Each row below holds a small network's activations on one input, seen along a few directions.
Each table varies a few parts of the input and shows all the possible inputs, shuffled.
Descriptions start from the smaller parts, as in this example, which fits no table here: one of 8 places around a ring, together with either a single point or (one of 2 separate values, together with one of 4 places along a line) or one of 11 places around a ring.
Shared parts are said once, and a part with two or three values counts as separate values.

Table:
x1: [-23 -32  12  48  63  36 -14 -80 -59 -51 -44 -75 -21  16]
x2: [-26 -26  11  56  64  29  -4 -93 -64 -87 -50 -68   4  15]
x3: [ 12 -44  16  39  54   7 -15 -50 -64 -24 -35 -89 -50   5]
x4: [ 43 -61  30  43  35  15 -47 -20 -67   0 -39 -78 -71  -3]
x5: [  4  41 -22 -55 -47 -24  15  59  59  44  40  75  27  -6]
x6: [ 16 -49  27  42  45  11 -30 -25 -75 -11 -31 -87 -63   4]
x7: [-16 -41  17  45  64  13 -18 -65 -54 -37 -35 -85 -25   9]
x8: [-33  38 -21 -53 -63 -12  57  27  83  -7  27  97  71 -13]
x9: [ 41  34  -8 -33 -65 -30 -13  73  52  70  42  75   8   4]
x10: [-16  47 -22 -41 -48 -20  24  51  69  31  41  76  45 -18]
x11: [ 24  37 -15 -36 -48 -25   4  74  48  54  53  74  24  -5]
x12: [-27  56 -23 -54 -54   1  42  48  73  18  30  84  51  -8]
Question: Changing only one part turns x12 into x1. The same change can be made to x9. Which row results?
Answer: x4
Question: Describe the family of inputs behind these rows.
Answer: one of 2 separate values, together with one of 6 places along a line
Question: Change only the choice among 2 separate values in x6. List by row number the other rows that result.
Answer: x11

Table:
x13: [-27 -24   8  28  43  16   2 -60 -40 -55 -31 -49   0  12]
x14: [ -6  58 -24 -20 -26   3  -6  16  51  19  29  79  55  19]
x15: [-30  31 -21 -50 -37  -7  47  33  51  -2  21  59  38 -22]
x16: [ 92 -21   7  -5 -26 -78 -49  76   1  92  52   9 -43  -6]
x17: [ 89 -48  35   7 -45   9 -50  54 -28  50 -23  -6 -83  -7]
x18: [-12 -13   7  46  47  17  -7 -62 -50 -54 -23 -40   6  17]
x19: [  46  -17   16   15   37    4  -62   50  -59   85    9  -78 -100    3]
x20: [-39  14 -10 -47 -42  -4  55  36  61  -1  18  52  39 -30]
x21: [-14  53 -22 -22 -38  -4  16  20  52  15  32  71  49  11]
x22: [ -7  -7   6  57  50  16 -26 -63 -47 -55 -24 -40  14  17]
x23: [-26 -28   4  16  42  19  20 -62 -29 -53 -37 -56  -6  -1]
x24: [-24  46 -17 -38 -38  -8  35  28  53   7  22  61  44  -1]
x25: [-43 -42  11  14  33  15  24 -66 -17 -48 -45 -60 -14 -12]
Question: Describe the family of inputs behind these rows.
Answer: either one of 3 separate values or (one of 2 separate values, together with one of 5 places along a line)
Question: List by row number the other inputs of the same sort as x21.
Answer: x13, x14, x15, x18, x20, x22, x23, x24, x25
